These are the activations of a small neural network, seen along a few directions. Each row is one input.
In each table, some parts of the input vary, and every possible input appears once, in random order.
A made-up example of a description, with smaller parts first: line(4) and (point or line(9) or (values(2) and ring(5))).
Shared parts are said once, and a part with two or three values counts as separate values.
In the rows, zero is written as 128.

Other details of the inputs shift rows strongly along two fixed directions, in all tables alike. That doesn't count.

Table:
row 1: [101 137 204 131 188 113 117 184 108 112  65]
row 2: [157 135 141  79 153 173 155 113  80 161 170]
row 3: [115 117 128 203  87  61  56 185 209  94 100]
row 4: [169 139 130  84 157 171 161 103  82 157 157]
row 5: [149 158 121 116 174 163 150  85  71 166 151]
row 6: [154 130  29 149  49 105 110 109 154 129 198]
row 7: [103  97 114 167  81  76  66 157 226  86  84]
row 8: [153 150  86 172  57  89 109  80 169 145 222]
row 9: [107 119 124 142  95  57  44 172 224  96  90]
row 10: [112  98 195 127 155 153 146 178 134 114  44]
row 11: [143 162 155 117 155 143 179  74  80 154 166]
row 12: [105 130  96 148  83  53  57 175 205  88  84]
row 13: [166 123  76 134  58 118  85 122 169 151 220]
row 14: [171 144  58 173  82  95  87  95 155 133 212]
row 15: [123 101 112 174  63  74  76 199 214 107  90]
row 16: [ 70 108 179 118 143 134 149 197 106 104  51]
row 17: [144 142  45 127  54  96  92 128 147 140 218]
row 18: [ 76 102 190 110 165 133 130 159 132  99  49]
row 19: [ 94 106 193 117 151 133 143 202 117 119  50]
row 20: [115 129  98 155  76  54  67 199 204  98  82]
row 21: [137 120 111  97 156 171 171  61  88 129 144]
row 22: [155 165 143 122 159 141 185  64  83 151 153]
row 23: [173 158  64 157  92  83  74 107 152 138 214]
row 24: [117 122 191 103 188 129 127 157 147 110  38]
row 25: [137 154 132 112 170 165 144  96  68 170 165]
row 26: [105 119 202  98 184 132 121 168 144 115  53]
row 27: [154 123 124  98 163 179 169  69 100 140 150]
row 28: [ 98 124 208 165 157 123 169 139 135 107  40]
row 29: [156 125 112 104 142 171 183 104  72 150 148]
row 30: [127 130 113 200  99  68  51 165 219 115  74]
row 31: [130 141  48 122  62  92  80 110 152 127 211]
row 32: [ 59 108 178 112 150 132 138 175 109  93  51]
row 33: [128 137 144 121 158 161 155 106  57 144 184]
row 34: [166 124 126 101 148 182 172  94  86 150 150]
row 35: [100 120 178 103 182 121 128 149 136  99  31]
row 36: [146 136 127  82 146 162 166 124  66 161 168]
row 37: [141 130  31 142  58 103 100  88 157 117 194]
row 38: [ 85 124 197 146 175 138 122 173 118 129  50]
row 39: [131 132 125 138 154 182 164  84  73 158 156]
row 40: [ 66 101 168 126 148 139 150 164 115  86  39]
row 41: [153 151 139 139 150 152 196  55  87 144 146]
row 42: [139 111 132 102 152 187 171  77  98 140 161]
row 43: [117 116 106 111 123 178 191 109  62 134 157]
row 44: [180 143  47 130  67  96  94 121 158 152 206]
row 45: [133 119 142  88 154 180 159  88  92 147 173]
Each input here is: ring(5) and (values(3) or ring(6)).
Changing only the ring(5) part turns row 34 into row 2. The same change can be made to row 41. Which row results?
Answer: row 11
Which other rows does row 39 become when the values(3) part takes its other values? List them by row number.
Answer: row 3, row 28
List by row number the other rows that have the ring(5) part in common with row 24.
Answer: row 4, row 5, row 12, row 20, row 22, row 23, row 35, row 44
Which other rows does row 17 become when the ring(6) part takes its other values? List them by row number.
Answer: row 2, row 9, row 26, row 31, row 36
Which other rows does row 10 become when the ring(6) part takes its other values? List them by row number.
Answer: row 7, row 15, row 40, row 42, row 43

Table:
row 46: [ 78  90 191 118 173 155 158 188 111  95  13]
row 47: [ 96 127 243 149 199 137 152 145 137 122  21]
row 48: [141 148 139  65 159 175 152 104  52 161 173]
row 49: [134 147 134  99 174 167 157 114  50 163 187]
row 50: [150 169 140 120 180 167 172  53  67 146 163]
row 51: [142 149 128  86 167 168 165 114  47 167 174]
row 52: [ 68 109 189 127 169 139 160 184  96  97  10]
row 53: [147 166 143 124 168 166 189  58  74 161 155]
row 54: [ 95 119 223 110 199 142 128 203 109 119  37]
row 55: [129 146 145 191 122  36  49 173 226  91  46]
row 56: [150 138 143  65 159 185 151 104  59 161 175]
row 57: [127 115 100  94 142 186 190  96  53 141 157]
row 58: [106 101 142 169  77  63  73 209 224  81  59]
row 59: [142 137 140  99 176 180 159 113  55 164 188]
row 60: [148 117  38 113  52 101  95 117 177 126 195]
row 61: [ 72  98 206  97 178 144 151 184 117  89  26]
row 62: [173 143  90 178  75  99  97  80 199 155 197]
row 63: [123 129 112  86 143 165 189  97  53 136 167]
row 64: [133 113 118  74 145 187 188  95  68 136 168]
row 65: [143 157 149 125 167 164 189  56  75 169 158]
row 66: [120 125 106  61 145 174 184  92  59 138 163]
row 67: [176 142  62 117  61  98  69 134 170 153 198]
row 68: [138 118  52 157  51 113  89 109 162 125 204]
row 69: [164 133 153 125 174 169 180  57  85 167 161]
row 70: [ 99 102 124 148  79  56  68 214 228  81  51]
row 71: [ 65 104 184 118 174 139 158 187  98  96  11]
row 72: [130 126 137 105 138 181 189  88  55 137 173]
row 73: [156 148  69 129  71  91  59 130 163 149 215]
row 74: [110 135 222 141 214 113 145 148 116 113  11]
row 75: [114 130 119 115 136 182 184  85  43 140 165]
row 76: [124 104 102  73 143 201 178  90  67 140 156]
row 77: [114 123 114  62 148 177 176  88  60 134 170]
row 78: [150 149 146 123 176 156 181  55  70 168 159]
row 79: [116 132 144 138  93  52  38 221 213 110  58]
row 80: [190 140  80 173  91  86  79  80 190 143 197]
row 81: [159 166  82 177  78  88  88  76 187 145 201]
row 82: [152 122  45 136  51  94 103 121 168 125 202]
row 83: [118 137 168 201 107  59  58 168 248 102  56]
row 84: [175 135  70 128  70 106  70 133 172 153 209]
row 85: [145 148 153 123 180 159 174  51  71 164 168]
row 86: [147 120  39 155  47 107 101 116 160 130 191]
row 87: [155 149 146 125 164 170 192  59  85 169 156]
row 88: [153 115  55 136  54 104 101 118 171 124 207]
row 89: [143 134  52 146  49  87 101 116 159 125 202]
row 90: [141 112  24 125  49 112  88 115 174 130 189]
row 91: [108 131 141 173 108  45  44 233 210 111  69]
row 92: [ 56 102 189 107 177 146 146 182 104  92  16]
row 93: [ 90  96 133 138  84  66  53 204 232  78  62]
row 94: [160 151 151 125 168 182 190  58  87 160 157]
row 95: [123 145 153 193 124  37  39 171 231  87  52]
row 96: [147 138 142  76 164 184 154 106  58 162 180]
row 97: [172 135  69 139  75 104  73 136 170 154 214]
row 98: [113 124 235 143 217 126 137 145 125 109  20]
row 99: [170 134  69 149  83 105  78 138 165 155 219]
row 100: [154 148  68 139  78  91  64 131 158 151 221]
row 101: [ 75  89 188 107 173 159 154 186 115  96  11]
row 102: [186 156  74 174  85  99  86  82 191 136 191]
row 103: [162 150  63 127  70  91  70 133 158 154 207]
row 104: [106 151 215 143 207 124 150 151 119 106   6]
row 105: [119 132 127  94 144 170 187  90  50 133 173]
row 106: [122 135 131 106 136 169 187  89  50 136 172]
row 107: [ 91 103 215 127 164 144 169 185 111  96  19]
row 108: [182 154  76 171  94  86  67  78 186 131 201]
row 109: [ 64  92 194 108 176 156 146 182 112  93  18]
row 110: [138 132  45 166  43 101 100 110 149 132 194]
row 111: [177 135  71 118  62 106  65 131 176 152 204]
row 112: [120 128 111  73 145 171 188  95  55 137 165]
row 113: [ 80 101 108 147  81  65  55 205 218  85  44]
row 114: [127 123  41 147  55 102  86 112 157 124 205]
row 115: [ 82  90 120 149  83  78  47 202 228  81  53]
row 116: [126 118 125  87 145 178 181  93  62 133 177]
row 117: [ 72 101 207 139 166 153 155 179 103  96  17]
row 118: [ 81 104 194 136 162 148 168 185 101 101   5]
row 119: [137 125 117  94 137 173 197  97  59 138 162]
row 120: [179 141  78 175  83  83  92  80 188 156 192]
row 121: [104 119 241 147 208 129 145 144 131 121  21]
row 122: [ 62 103 181 106 174 143 154 185 103  96   9]
row 123: [140 128 123 104 131 174 200  95  56 141 161]
row 124: [175 149 138 118 183 170 171  59  78 146 158]
row 125: [171 146 139 118 183 161 178  58  71 157 154]
row 126: [100  92 128 139  80  67  59 210 238  80  54]
row 127: [108 140 228 144 210 137 143 147 128 102  15]
row 128: [145 138  58 155  45  90 107 113 154 129 201]
row 129: [145 123  66 146  53 102  95 112 166 122 212]
row 130: [171 141  61 137  75  96  77 138 164 156 207]
row 131: [137 156 155 127 169 164 179  53  80 164 166]
row 132: [106 122 210  97 189 138 138 205 108 124  20]
row 133: [ 64 108 201  96 178 134 152 184 109  89  25]
row 134: [117 127 120  86 146 168 182  93  55 132 176]
row 135: [168 162 131 121 174 170 182  61  76 150 151]
row 136: [148 114  46 158  46 114  95 114 167 128 198]
row 137: [173 156 130 116 182 163 174  61  72 148 152]
row 138: [171 154  81 172  96  74  71  75 177 140 202]
row 139: [ 86  95 128 172  83  71  55 206 219  80  58]
row 140: [133 116 120 116 133 195 192  90  54 143 158]
row 141: [ 61 107 197 127 172 142 153 181  98  93  17]
row 142: [126 140 155 200 101  52  70 176 247 106  43]
row 143: [120 123 140 171 108  54  50 233 215 113  67]
row 144: [106 118 100  74 145 186 168  87  59 137 162]
row 145: [ 91  96 111 159  78  68  62 211 224  85  43]
Changing only one part turns row 118 into row 140. The same change can be made to row 135. Which row results?
Answer: row 102
What do these inputs look like to the network?
Answer: ring(5) and (line(4) or ring(6) or (values(2) and line(5)))
Which other rows does row 105 become when the line(5) part takes its other values? List them by row number.
Answer: row 77, row 106, row 133, row 134
Which other rows does row 67 become when the line(4) part takes its other values? List them by row number.
Answer: row 130, row 132, row 143

Table:
row 146: [134 133 118 127 124 128 131 114 124 129 140]
row 147: [138 129 118 125 123 132 130 128 121 133 143]
row 148: [140 137 131 144 131 128 131 109 128 138 144]
row 149: [122 127 145 122 147 129 129 140 129 123  94]
row 150: [132 123 119 132 120 135 135 116 127 129 142]
row 151: [113 119 149 133 137 131 137 139 126 118  97]
row 152: [139 130 117 132 122 132 136 115 128 134 137]
row 153: [140 140 131 137 133 126 127 108 130 136 144]
row 154: [128 134 114 124 127 127 127 119 120 130 142]
row 155: [109 122 149 121 139 128 131 148 124 120 103]
row 156: [130 133 116 127 121 129 130 129 116 133 144]
row 157: [129 126 120 120 122 132 127 123 123 131 146]
row 158: [114 127 146 134 139 126 140 140 122 120  96]
row 159: [125 127 118 126 118 133 129 129 118 132 147]
row 160: [113 122 149 126 140 130 133 137 127 117  98]
row 161: [124 129 118 127 121 130 131 116 123 127 143]
row 162: [129 124  95 175  67  48  39 175 236 102 109]
row 163: [134 124 119 131 120 136 136 115 129 133 140]
row 164: [133 124 120 124 120 136 129 128 123 132 146]
row 165: [114 130 147 127 143 126 136 138 122 118  97]
row 166: [115 120 147 122 145 132 128 140 129 118  99]
row 167: [137 132 118 126 126 129 132 115 127 129 140]
row 168: [112 122 147 123 143 130 128 140 125 118  99]
row 169: [139 139 128 133 137 126 122 111 128 137 145]
row 170: [141 138 131 136 131 129 125 121 124 141 148]
row 171: [138 130 119 120 126 129 129 124 124 132 144]
row 172: [134 131 117 126 122 130 129 128 118 134 143]
row 173: [118 125 147 134 140 127 138 139 124 120  95]
row 174: [117 119 151 119 141 131 130 147 128 120 102]
row 175: [129 125 119 125 119 135 128 128 120 132 146]
row 176: [140 131 119 119 125 131 129 123 127 136 141]
row 177: [132 126 117 121 126 135 126 117 129 132 141]
row 178: [132 132 115 124 128 128 126 117 122 130 140]
row 179: [133 124 115 131 107 114 106 137 156 128 137]
row 180: [139 133 118 125 125 131 132 114 129 133 137]
row 181: [141 138 132 130 133 126 124 117 127 140 148]
row 182: [107 124 145 124 142 128 128 142 124 118 100]
row 183: [137 129 117 133 123 131 136 116 125 130 139]
row 184: [132 126 120 125 123 133 131 114 128 127 143]
row 185: [139 130 117 124 122 133 130 127 123 137 141]
row 186: [134 131 118 121 124 128 128 124 121 133 143]
row 187: [114 128 147 122 142 124 132 148 121 122 100]
row 188: [118 119 149 124 137 134 130 151 129 125  99]
row 189: [134 127 120 124 123 135 131 114 130 131 140]
row 190: [108 121 148 134 136 130 138 140 124 118  98]
What do these inputs look like to the network?
Answer: line(5) and (point or (values(2) and line(4)))
Changing only the line(5) part turns row 168 into row 157. The same change can be made to row 178. Which row results?
Answer: row 186
Changing only the line(5) part turns row 176 into row 149. The same change can be made to row 155. Which row results?
Answer: row 182
